A small network was shown many inputs. Here are its activations along a few directions, one row for each input.
Each table varies a few parts of the input and shows all the possible inputs, shuffled.
A made-up example of a description, with smaller parts first: one of 5 places around a ring, together with either a single point or one of 11 places around a ring or (one of 3 separate values, together with one of 4 places along a line).
Shared parts are said once, and a part with two or three values counts as separate values.
In the rows, 128 means zero.

Other details of the inputs vary at random and push rows far along two fixed directions, the same in every table; ignore that.

A family of inputs:
row 1: [147 129 160  78 113 146 115 119  64 122 115 108]
row 2: [100 131 117 134  87 168 143 136 149 122 147 114]
row 3: [117 135 119 156  93 153 165 132 191 121 159 130]
row 4: [121 133  89 174 163  94 130 140 183 138 112 164]
row 5: [140 125 133 113 138 141 121 138  72 113 120 139]
row 6: [164 132 145 115 186  47  99 107 153 153  74 135]
row 7: [181 141 161  91 170  65  96  99 107 155  80 141]
row 8: [116 126 141 115  88 177 147 140 108 123 171 104]
row 9: [119 121 120 132 143 115 115 146 108 123 122 138]
row 10: [135 117 161  75 121 135 112 128  59 129 128  98]
row 11: [138 122 127 112 139 144 108 132  65 127 118 144]
row 12: [109 133 130 110  81 185 133 132 109 120 155 112]
row 13: [129 124 120 153 143  88 138 124 205 135 120 129]
row 14: [140 133 124 157 142  92 146 123 202 141 130 134]
row 15: [130 140 111 159 130 110 135 118 213 138 121 144]
row 16: [165 141 156  74 197  83  89  76  11 136  78 132]
row 17: [103 122 142  95  81 189 133 139  82 112 155  96]
row 18: [ 77 139  78 174 118 163 157 111 155 115 157 138]
row 19: [117 131 139 112  83 180 146 135 108 122 165 113]
row 20: [115 133 144  97  73 193 135 131  80 119 159 112]
row 21: [ 94 121  89 196 117 135 155 155 208 107 147 148]
row 22: [108 122 118 157  98 146 163 137 193 117 159 117]
row 23: [135 120 154  92 126 127 120 129  86 134 133 105]
row 24: [163 120 121 160 204  24  94 125 162 151  71 149]
row 25: [124 114 117 138 139 111 110 144 107 128 120 125]
row 26: [140 125 110 159 153 117 124 130 148 128 111 159]
Each input here is: one of 2 separate values, together with either a single point or one of 4 places along a line or one of 8 places around a ring.
Question: Changing only the choice among 2 separate values turns row 22 into row 23. The same change can be made to row 15. Which row results?
Answer: row 12
Question: Change only the place on the line of 4 in row 5. List by row number the other rows that result.
Answer: row 21, row 24, row 26

A family of inputs:
row 27: [125 123 140 106 129 123 122 125 117 139 131 109]
row 28: [143 126 146 109 162  82 111 114 109 146 108 111]
row 29: [148 117 140 124 163  74 109 129 133 134 100 125]
row 30: [136 133  97 191 154  77 135 132 247 152 115 163]
row 31: [151 133 140 114 152 102 114 118 124 132  98 140]
row 32: [123 120 136 125 129 115 132 130 121 124 133 110]
row 33: [100 123  96 150 122 168 130 145  95 109 144 144]
row 34: [134 128  99 190 158  84 141 144 233 138 115 165]
row 35: [108 119 110 162 101 166 158 145 159 104 160 137]
row 36: [116 134 110 159  98 152 146 133 187 120 138 133]
row 37: [ 93 130 102 133 106 184 130 127  81 103 143 133]
row 38: [147 123 140 116 118 139 122 144 101 124 128 132]
row 39: [124 128 139 114 119 122 122 136 132 139 134 113]
row 40: [124 114 145 110 100 146 123 144 112 126 138 110]
row 41: [140 147 138 106 140 110 117 106 129 148 112 134]
row 42: [151 115 152 103 152  90 105 143 104 132 101 122]
row 43: [154 136 147 100 138 113 108 107 109 143 102 131]
row 44: [146 135 135 124 156 103 122 110 112 138 121 132]
row 45: [130 134 141 104 106 158 129 135  93 129 148 126]
row 46: [108 140 133 116  97 181 146 108 101 113 152 110]
row 47: [124 118 112 136 173  86  97 135 102 135  97 139]
row 48: [155 128 149 106 155 103 117 116  76 132 115 131]
row 49: [132 129 130 123 127 135 132 116 122 117 123 129]
row 50: [106 142 110 138 105 158 152 110 166 129 148 125]
row 51: [121 135 136 111 109 157 140 110  92 113 140 116]
row 52: [116 111 133 124  84 162 136 158 124 112 150 105]
row 53: [102 132 103 160 100 165 161 134 176 125 165 132]
Question: Describe the family of inputs behind these rows.
Answer: one of 3 separate values, together with either a single point or one of 8 places around a ring
Question: Changing only the choice among 3 separate values turns row 27 into row 53. The same change can be made to row 29. Which row results?
Answer: row 35
Question: Change only the choice among 3 separate values in row 45. List by row number the other rows that result.
Answer: row 39, row 41
Question: Change only the choice among 3 separate values in row 47. List by row number the other rows that result.
Answer: row 33, row 37
Question: Change only the place on the ring of 8 in row 51. List by row number the other rows that result.
Answer: row 31, row 36, row 41, row 43, row 46, row 49, row 50

A family of inputs:
row 54: [120 118 111 131 145 150 113 138  44 101 120 147]
row 55: [107 130 132 114  76 194 149 125 106 108 161 109]
row 56: [107 127 111 166 102 146 160 138 194 116 155 127]
row 57: [121 124 143 104  99 166 133 127  86 111 143 107]
row 58: [ 91 122 100 170 106 141 151 143 190 119 152 121]
row 59: [135 143 115 149 153  89 126 107 189 148 107 146]
row 60: [107 123 135 119  79 187 152 135 107 102 164 104]
row 61: [147 125 128 141 153  86 117 136 165 141 105 142]
row 62: [106 120 112 151 112 136 138 147 167 124 141 124]
row 63: [ 81 117  65 202 137 143 143 151 158 104 142 157]
row 64: [110 127 107 166  98 153 152 146 196 121 150 136]
row 65: [106 121  88 165 158 124 121 139 109 115 120 156]
row 66: [144 128 155  92 120 139 124 122  79 123 129 114]
row 67: [160 122 150 109 166  74 105 126 111 145 100 127]
row 68: [146 133 130 131 156  86 113 124 154 150 106 141]
row 69: [104 128 128 127  85 178 153 134 126 115 167 109]
row 70: [109 114 132 125  81 178 144 157 107 106 164 108]
row 71: [113 116 114 156 117 127 136 154 169 123 139 127]
row 72: [146 117 151  97 138 113 105 140  79 133 114 118]
row 73: [149 128 163  72 117 148 112 127  43 130 129 113]
row 74: [146 141 140 116 136 117 129 107 133 139 121 132]
row 75: [174 135 172  66 147 111 102 107  53 141 103 125]
row 76: [137 130 139 113 135 118 121 116 117 131 116 123]
row 77: [150 134 124 149 172  60 120 118 191 157 102 146]
row 78: [102 132 108 162 101 151 160 129 194 119 154 126]
row 79: [109 127 104 170 137 102 140 127 202 134 130 129]
row 80: [143 134 165  69 116 152 119 113  42 128 134 106]
row 81: [118 123 115 157 122 122 144 141 185 130 141 129]
row 82: [128 133 131 120 112 147 130 127 128 127 131 129]
row 83: [121 120 116 119 141 157 112 136  30 102 121 144]
row 84: [158 135 138 120 159  85 109 120 141 149  98 145]
row 85: [ 86 127  85 160 113 186 141 139  95 101 153 148]
row 86: [175 123 160  95 167  77  95 126  85 142  89 131]
row 87: [151 137 133 130 142 104 123 121 154 143 113 144]
row 88: [134 140  84 179 196  77 114 113 158 139  89 185]
row 89: [137 128 109 135 191  90  96 121  73 132  92 160]
row 90: [ 98 131 101 164 103 148 150 136 196 128 150 132]
row 91: [ 95 124 124 130  83 181 154 136 127 110 168 104]
row 92: [163 140 140 123 173  68 114 105 153 154  94 142]
row 93: [139 126 155  81 120 144 112 123  54 121 121 110]
row 94: [115 125 113 152 115 134 138 142 174 123 134 132]
row 95: [ 96 128 122 129  82 183 150 129 127 113 164 107]
row 96: [106 127 116 144  88 171 148 142 157 114 153 125]
row 97: [114 122 134 110  96 168 131 141  97 118 148 111]
row 98: [103 129  95 178 135 103 142 132 220 136 131 135]
row 99: [120 113 145  98 104 157 121 147  69 114 140 104]
row 100: [147 142 143 103 142 113 117  99 113 142 109 129]
row 101: [160 139 156  83 170  81  96  94  81 155  91 124]
row 102: [117 128 129 131  84 179 153 138 138 112 161 121]
row 103: [164 136 153  97 163  83 105 109 106 153 100 132]
row 104: [144 126 134 125 149  95 112 132 136 143 111 133]
row 105: [139 125 141 118 120 133 131 132 123 125 131 125]
row 106: [147 128 147 104 120 137 122 131  98 128 125 126]
row 107: [113 122 133 116  94 168 136 136 101 109 146 110]
row 108: [145 134 145  98 137 120 112 113  93 134 111 124]
row 109: [123 129 108 167 133 108 139 136 203 140 131 141]
row 110: [127 122 124 141 125 121 132 143 154 131 133 128]
row 111: [109 142 101 172 131 112 152 112 224 142 138 137]
row 112: [118 119 136 122  84 178 148 146 113 105 160 113]
row 113: [118 126 144  91 102 166 124 127  66 119 142 104]
row 114: [132 137 153  85  98 174 134 109  69 119 143 110]
row 115: [138 130 110 133 174 113 103 121  69 122  98 162]
row 116: [151 126 141 121 167  71 112 120 132 145 104 127]
row 117: [116 130 108 161 145  94 134 121 197 141 122 131]
row 118: [141 123 130 135 147  96 117 133 148 134 108 134]
row 119: [165 127 145 116 164  77 106 126 127 145  94 139]
row 120: [109 121 137 113  97 165 141 133  98 112 155 101]
row 121: [144 131 129 137 166  71 120 118 165 149 106 134]
row 122: [150 135 147 101 159  89 111 104 108 148 106 122]
row 123: [118 119 118 152 109 139 140 150 166 118 140 130]
row 124: [121 133 141 106  94 174 143 119 100 116 150 111]
row 125: [136 139 124 131 158  86 116 107 154 151 106 136]
Question: Changing only one part turns row 93 into row 98. The same change can be made to row 86. Which row results?
Answer: row 70
Question: Changing only one part turns row 109 into row 106. The same change can be made to row 65. Which row results?
Answer: row 83
Question: Describe the family of inputs behind these rows.
Answer: one of 2 separate values, together with one of 4 places along a line, together with either a single point or one of 8 places around a ring
Question: Change only the place on the ring of 8 in row 55. List by row number the other rows that result.
Answer: row 64, row 92, row 96, row 102, row 106, row 108, row 124
Question: Which other rows agree with row 68 in the choice among 2 separate values and the place on the line of 4? List them by row number.
Answer: row 73, row 80, row 85, row 90, row 101, row 103, row 111, row 125
Question: Change only the place on the line of 4 in row 102. List by row number the other rows that result.
Answer: row 75, row 105, row 112
Question: Which other rows agree with row 59 in the choice among 2 separate values and the place on the line of 4? List them by row number.
Answer: row 74, row 75, row 82, row 84, row 87, row 88, row 100, row 114
